These are the activations of a small neural network, seen along a few directions. Each row is one input.
In each table, some parts of the input vary, and every possible input appears once, in random order.
Descriptions start from the smaller parts, as in this example, which fits no table here: one of 8 places around a ring, together with either a single point or one of 11 places along a line or (one of 3 separate values, together with one of 6 places along a line).
Shared parts are said once, and a part with two or three values counts as separate values.

Other details of the inputs shift rows strongly along two fixed directions, in all tables alike. That doesn't count.

Rows:
r1: [-10.5  22.1 -21.4 -14.5 -10.3  -6.2  28.7  21.7 -31.4 -30.2  -1.2]
r2: [ -5.0 -54.2  84.6  48.0 -37.1 -14.4 -21.7  28.6   2.9 -30.3  -5.6]
r3: [-31.5 -15.5  21.3 -15.7  46.3 -18.8  34.6  21.0 -52.8  -8.6  14.0]
r4: [  0.1 -31.2  53.8   8.6   8.4 -12.6  10.2   6.0 -13.0   7.5   5.6]
r5: [ -3.5  35.6 -62.0 -16.1 -17.5   4.5   7.4   9.4   2.6 -20.0  -7.6]
r6: [-25.1   2.2  23.1  -9.0  43.5 -10.3  36.3  16.4 -37.8  -1.5   4.2]
r7: [  1.4  33.4 -70.9 -28.2  13.3  15.9   6.8 -32.7   9.7  19.9  -2.1]
r8: [ 33.8 -35.8  31.6  33.6 -16.6   1.1 -50.2  -9.3  50.9  21.6   4.9]
r9: [ -4.8 -48.9  62.0  48.5 -39.5 -11.1 -38.9  25.2  27.3 -24.7  -9.6]
r10: [ -7.9   4.5   6.3 -18.9  34.6  -6.2  33.0   1.9 -36.7  -4.8  10.2]
r11: [-14.7  37.8 -50.4 -14.5 -18.8  13.8   8.0 -12.1  -4.0 -21.1 -18.0]
r12: [ -7.8  18.0 -37.4 -21.0  23.1   6.5  16.8 -14.8  -0.9  11.3  -3.6]
r13: [ 36.9  23.8 -41.5   3.2 -17.8  30.6 -32.7 -37.4  58.6  33.5  -7.5]
r14: [ -6.5   9.6  -9.0 -19.4  25.4   1.1  31.9  -9.0 -24.0   5.0   1.4]
r15: [ 34.5  -7.5  14.9  19.7 -11.8  13.0 -38.6 -11.8  43.5  20.8   5.7]
r16: [ -7.3  18.6 -20.8 -25.1  22.1   3.8  23.4 -13.2 -24.7   9.8   1.1]
r17: [-23.2  -3.2   6.8 -16.5  43.2 -12.5  31.8  13.0 -35.4  -6.6   8.3]
r18: [-19.3   4.9 -14.1 -18.1  35.5  -8.1  23.2  -1.0 -27.2   3.7   6.9]
r19: [ 21.2 -55.5  83.9  35.2  -8.5 -13.8 -34.4  11.4   7.0  12.2  12.4]
r20: [  6.6 -30.2  51.1  26.4 -38.8 -16.7 -19.4  38.5 -11.0 -23.3   5.5]
r21: [ 41.8  12.7 -30.4   2.7 -12.6  19.8 -26.3 -38.0  42.4  25.1   0.6]
r22: [-14.0  11.6 -34.1   3.6 -25.6   7.6 -12.1  -5.0  15.2 -19.7 -14.7]
r23: [  1.7  27.9 -34.3 -26.6  10.6   9.1  14.4 -25.2  -6.6  19.3  -1.8]
r24: [ 16.1  15.7 -14.7  13.4 -39.9   7.1 -20.5  15.6  24.2 -12.3  -5.3]
r25: [  2.9  35.0 -62.5 -26.8  11.5  14.2   8.5 -31.9  20.4  21.7  -7.1]
r26: [  8.0  -2.4 -12.6  11.1 -38.1  -5.1 -24.7  18.0  13.8 -16.6   2.0]
r27: [-22.6   1.5  -7.9 -19.9  26.6  -7.8  24.9  -2.5 -23.3   9.3   3.2]
r28: [ 45.0  -8.1  11.2  27.9 -35.1  18.3 -54.8 -27.3  73.0  37.2  -2.3]
r29: [ -4.1   9.0  -1.1  20.2 -31.8  10.4 -18.7   2.8  27.0 -18.1 -17.2]
r30: [-42.3 -31.6  74.5 -11.8  55.7 -33.5  53.1  41.7 -89.9 -20.1  17.8]
Each input here is: one of 5 places around a ring, together with either one of 2 separate values or one of 4 places along a line.
Q: The inputs of r23 and r25 match in every part but the place on the ring of 5. If r16 is changed in the same way as r23 into r25, which row does it become?
A: r12
Q: Change only the choice among 2 separate values in r1. List by row number the other rows that result.
A: r2
Q: Change only the choice among 2 separate values in r26. List by row number the other rows that result.
A: r22
Q: Change only the place on the ring of 5 in r15. List by row number the other rows that result.
A: r3, r10, r17, r30
Q: Start at r19 and move only the place on the ring of 5, one step at a time. The first step leads to r21. Which rows follow, in order?
A: r6, r8, r18

Rows:
r31: [ 11.2  13.7  -3.3  -0.6 -10.9   4.7   0.8  -0.2   4.0   1.1  -1.8]
r32: [ -5.5 -30.8  51.2  10.0   7.2 -21.7   3.5  35.8 -32.5 -16.8  14.3]
r33: [-15.2 -11.2  16.4   9.0  12.6  -0.2   0.6  -2.7   4.7   0.9  -6.3]
r34: [ -4.9  -9.3  16.2   9.7 -12.1  -4.3  -4.1  15.9  -7.9 -18.8   0.2]
r35: [ 30.6  11.9 -31.1  -5.3 -14.2   5.4 -19.0  -7.1  14.6   6.7  10.9]
r36: [ -4.2 -15.4   3.8   1.1   3.8 -10.9  -6.2  14.0  -1.7   0.2   7.7]
r37: [-56.6  64.5 -68.1 -61.4  53.2   5.4  86.1 -15.3 -70.3 -15.7 -15.4]
r38: [  9.6  17.4 -31.4   3.7 -27.6  14.0 -18.3 -10.3  22.2 -10.9  -8.6]
r39: [ 0.4 -9.2 22.5  1.4  3.7 -2.0  4.3 -5.9 -7.4  4.9 -1.4]
r40: [  8.4 -12.5  23.2  -5.7  15.8  -7.2   8.3  -1.6 -18.8  14.3  11.5]
r41: [-18.8  -9.8  16.0  10.3   9.1   0.5   1.8  -3.4   7.2  -3.3 -10.8]
r42: [  5.4  -0.1  18.2   0.8   0.1  -4.1  10.3  12.9 -13.8  -2.1   4.7]
r43: [  2.4  14.8  -3.7   3.9 -16.9   8.6   1.4  -1.8   5.3  -5.1  -8.1]
r44: [-21.0 -12.5   4.4   4.8  -1.5  -8.9   0.5  14.3  -4.5 -11.9  -3.5]
r45: [ 18.7  15.1 -31.7   0.0 -23.4   9.6 -17.2  -9.2  19.5  -4.2  -1.1]
r46: [ 22.7  15.5 -31.9  -2.3 -19.7   8.2 -19.3  -9.3  19.0  -0.3   2.4]
r47: [  4.2 -15.4  28.2   3.1   6.3  -0.8   3.7  -2.2 -10.1   7.7   4.8]
r48: [-12.1 -16.0  23.0  10.5  15.3  -0.1  -2.7   2.1   1.7   4.8  -1.4]
r49: [  1.8   4.4   2.2  -1.9  -3.6   7.0   1.3 -17.4   4.9   6.0  -5.7]
r50: [  9.0 -11.9  21.5  -1.9   8.8  -5.1   4.7  -5.7 -10.5  11.9   7.3]
r51: [ -9.8 -13.0  16.4   3.6  21.7  -4.8   5.0   1.4  -4.0   5.8   0.2]
r52: [14.0 -0.6 15.9  0.6 -1.8 -4.4  5.3 10.6 -8.6  3.5  8.2]
r53: [-15.4   0.9 -17.6   3.3 -12.7   1.3  -7.8   1.0  13.4  -9.1  -8.9]
r54: [  5.4  -1.8 -18.1  -6.3   2.4  -5.4 -11.9   3.8   7.3   9.5   9.7]
r55: [ 18.9  23.6 -21.9   0.8 -23.2  15.8  -9.5 -13.5  24.3   3.5  -6.7]
r56: [  9.6   6.6 -37.0  -1.8 -14.0   3.7 -20.6 -10.7  26.3   8.7   0.8]
r57: [ 16.3   8.8 -24.2  -2.7   7.9  12.6 -14.5 -23.8  32.0  20.7   1.2]
r58: [-15.8 -16.1   4.8   3.8   1.2 -11.9   1.8  16.3  -7.8  -9.6  -1.1]
r59: [ -6.8   2.4  17.9  10.3 -16.0   0.9   7.5   8.8  -2.8 -14.8 -11.9]
r60: [ -2.6 -13.9  18.0  -0.8  28.7  -6.0   4.2   3.4  -5.8  12.2   8.7]
Q: What do these inputs look like to the network?
A: one of 5 places around a ring, together with one of 6 places along a line
Q: Change only the place on the line of 6 in r57. List by row number the other rows that result.
A: r33, r41, r48, r51, r60
